Each row below holds a small network's activations on one input, seen along a few directions.
Each table varies a few parts of the input and shows all the possible inputs, shuffled.
Descriptions start from the smaller parts, as in this example, which fits no table here: one of 5 places around a ring, together with either a single point or (one of 2 separate values, together with one of 4 places along a line) or one of 11 places around a ring.
Shared parts are said once, and a part with two or three values counts as separate values.
In the rows, zero is written as 128.

A family of inputs:
R1: [ 89 114 142  77 142 130 155 107  62 115  64 156 115 108 131 108 131 127]
R2: [120 100 145  66  77 167 165  45  99 131 108 191 175 122  94  99 107 115]
R3: [ 95 124 139  80 137 145 125 109  66 104 191 180 127 105 141 115 112 143]
R4: [ 93 194 143  89 146 157 121  72  83 113 118 201 117  65 107 146  97  64]
R5: [145 135  91 147 113 103 122 105 171 129  92  55  96 109  74 146 107 113]
R6: [138 138  99 150 119  91 115 169 171 118 106  82 117 117 152 124 151 135]
R7: [ 94 107 187 124 130 211 200  71  26 117 163 171 105 163 138 104 133  95]
R8: [134 135 116 156 144  99  98 192 156 134 137 104 158 131 166 136 189 150]
R9: [131 153  84 151 100  77 120 154 149 113  68  62 111  98 126 121 140 119]
R10: [172 102 136 166 141 135 111 165 165 162 174 142 138 188 134 145 107 164]
R11: [159 126 133 149 157 106 114 143 175 139 161 105 143 167 128 144 139 139]
R12: [148 119 116 153 131 105 124 118 189 130 130  79 107 135 103 139 107 123]
R13: [147 116 135 155 127 138  93 213 151 157 153 136 156 157 168 138 145 177]
Question: What do these inputs look like to the network?
Answer: either one of 5 separate values or (one of 2 separate values, together with one of 4 places along a line)
Question: Which other rows belong to the same alternative as R2? List them by row number.
Answer: R1, R3, R4, R7

A family of inputs:
R14: [111 144 123  83 132 127 119  92 108 121 104 166 121  86 100 133  89 115]
R15: [131 106 115 142 119 116 116 175 138 135 123  92 131 135 145 124 151 165]
R16: [117 104 176 116 131 194 177  79  69 140 131 180 123 164 117 119 111 109]
R17: [142 142 113 158 156  89 106 161 180 129 119  80 118 128 134 147 148 128]
R18: [134 128 107 158 134  90 118 185 142 121 116  82 105 135 159 123 145 150]
R19: [161 127 115 155 110 113 112 155 192 143 124 113 145 143 133 133 126 137]
R20: [109 118 126 101  98 140 175  49  96 106  97 113 109 109  90 104 113  93]
R21: [154 102 123 135 127 108 117 151 161 143 141 115 159 160 133 127 143 162]
R22: [121 124 149 111 143 157 128  99 105 121 205 170 124 135 125 132 100 129]
R23: [155 160 105 173 129 109  94 158 182 143 126  88 129 125 116 158 133 119]
R24: [ 74 154 157  76 131 166 146 103  35 106 120 208 145  88 157 108 150 101]
Question: What do these inputs look like to the network?
Answer: either one of 5 separate values or one of 6 places around a ring
Question: Which other rows belong to the same alternative as R24? List them by row number.
Answer: R14, R16, R20, R22

A family of inputs:
R25: [134 128  97  84  85 130 155  21 119 127  78 134 137  99  42 118  76  90]
R26: [ 87 115 147 111 159 137 167 123  64 105 135 120  93 123 144 106 138 128]
R27: [166 113 114 151  88 127 152  83 192 125 142  77 121 147  89 119  99 116]
R28: [165 107 146 186 143 146 125 205 143 164 128 135 147 194 151 145 162 159]
R29: [ 84 116 140  85 146 137 169 102  43  88 101 168  87 108 145  95 106 125]
R30: [131 179  83 150 121  62  82 200 163 119  20  58 136  63 155 124 187 109]
R31: [166  86 143 155 116 141 128 195 170 168 121 140 194 198 160 130 159 181]
R32: [162 114 138 128 158 112  66 179 189 171 207 183 188 166 152 143 107 180]
R33: [110 180  69 127 106  21  94 203 143  88  53  37 110  71 153 116 155 144]
R34: [146 141 135 136 138 133 101 132 148 125 223 171 164 133 150 137 125 137]
R35: [ 86 171 151  88 150 171 107 105  78 121 143 203 117  76 117 157  77 100]
R36: [139  58 122 125 122 113 107 176 140 139 159  99 150 176 159 116 145 220]
R37: [166 138 140 160 182 119  73 189 161 167 209 170 137 167 152 169 112 156]
R38: [118 151 148  88 141 144 104 101 112 112 185 193 161  98 111 134 122 123]
R39: [104 142 167 139 150 168 159 121  83 131 102 145 129 147 143 123 165  94]
R40: [146 128 116 105 103 126 156  35 147 122 111  95 128 119  54 121 107  99]
R41: [101 149 164 113 127 178 161 101  58 139  66 180 121 112 144 115 128  94]
R42: [ 95  86 137  77 122 127 157 106  75 103 139 136 122 119 142  91 146 145]
R43: [135 166 142 161 168 139  99 142 132 128 219 155 115 140 157 156 124 115]
R44: [186  81 116 144 105 109 122 135 237 162 120  81 144 176  94 134  83 165]
R45: [106 125 152  83  81 168 158  91  73 147  68 200 157 109 138 102 140 111]
R46: [128 164  44 172 113  22  88 140 229 114  26  22 100  41  85 148 138 104]
R47: [155 131 122 179 113 134 142  97 171 127 139  66  74 151  92 135 103  93]
R48: [ 97 152 136  61 111 168 100  95  85 126 148 222 159  68  96 132  88 119]
R49: [125 214  50 118 151  59  54 193 194 109  81  91 116  40 154 166 161 121]
R50: [126 133 150 185 135 166 149 159 112 136 139 125 128 176 158 121 171 111]
R51: [129 139 134 134 132 128 155  54 141 122 106  84  81 126  69 144  98  75]
R52: [107 172 159 114 177 147 108 113 106 110 179 174 114 106 132 155 115 101]
R53: [112 118 158 107 107 157 159 108  98 133 103 162 167 142 144 113 173 109]
R54: [120 138 116 113 124 132 159  34 113 120  75 116  94 111  64 148  65  68]
R55: [187 100 118 177 130 115 119 148 208 154 126  75  93 174  87 152  90 141]
R56: [143  87 125 158 145 121 117 189 114 141 164  90 109 169 153 132 148 198]
R57: [114  79 126 126 110 129 145 140 101 115 179  95 131 143 164 104 154 160]
R58: [106 107 131 153 143 137 150 154  88 121 173  83  97 145 157 112 152 143]
R59: [ 88  90 128  54 106 129 161  91  52  92 102 184 117 102 135  77 118 145]
R60: [137 110 144 159 100 157 156 149 129 136 140 136 171 173 164 117 173 126]
Question: Changing only one part turns R36 into R31. The same change can be made to R29. Which row results?
Answer: R41
Question: What do these inputs look like to the network?
Answer: one of 4 separate values, together with either a single point or (one of 2 separate values, together with one of 4 places along a line)
Question: Change only the choice among 4 separate values in R58. List by row number the other rows that result.
Answer: R43, R47, R50
